A small network was trained on made-up records. Each row is its average activation on records with the value named, seen along a few directions.
Related values have similar rows: they may be neighbours, one step apart, or belong to one group.
Strong random noise was added to every row along 2 fixed directions; ignore it. To show where, here is one row again and again, with new noise each time:
[  61  -42   12  137  -21 -171  -57  112 -184   14   13  277]
[ 33 175  79 310 -14  35 -98 -48 -72 172  15 257]
[ 96  59  17 228 -29 -35 -89  43 -58  54  16 258]
[ 409   72 -152  300 -102  239 -172   72  427 -157   31  196]


W, 17 values:
w12: [ 99 293 -31 306  14  93 -52 107  78 -58  61 155]
w4: [  74  185  315  157  -96   69  -41 -210  508  267  203 -222]
w11: [-179   81   86  -15  199  171   66 -447 -142  459 -194 -408]
w15: [-249  449  240  283  124  383   28 -355 -112 -126  134  182]
w2: [  50  159  254  272 -131   44 -114  -49  149  185  -11   33]
w3: [ -29 -278   30 -266   14  216  237    9  -64 -111 -173 -318]
w9: [-201  167   26  181   92  421  155 -374  134  315 -186 -416]
w17: [-318 -113  -79 -326  -90 -513    6  -49 -533  308  117 -132]
w13: [ -12  124  136  240 -170  172 -286   -7  179  274 -109   80]
w10: [ 735 -472 -307  -91 -214  -10  -81  450  673 -645   51   98]
w1: [-108  641 -282  294  -61  491  -95 -615  367  548    6 -179]
w8: [  10  148  106    1  149  348   12 -135  133 -245 -154 -144]
w16: [  61   25 -384 -281  -52  -91 -199  -13   12   51   90 -165]
w14: [-114  586  261  400  193  202   36  -59 -215  315  123   47]
w7: [-105  259   83  151  172  582  121 -188  476    4  -54  -73]
w6: [-298    1  199 -123 -109 -275  -69 -123 -220  395   71  117]
w5: [  14 -113  -46 -181  138  200  149  143  215 -499   -4   78]
W is arranged as a ring.
- Name the neighbours of w1, in listed order. => w11, w16
- Name the neighbours of w2, in listed order. => w13, w10
- Name the neighbours of w5, in listed order. => w15, w7
- Name the neighbours of w3, in listed order. => w9, w8
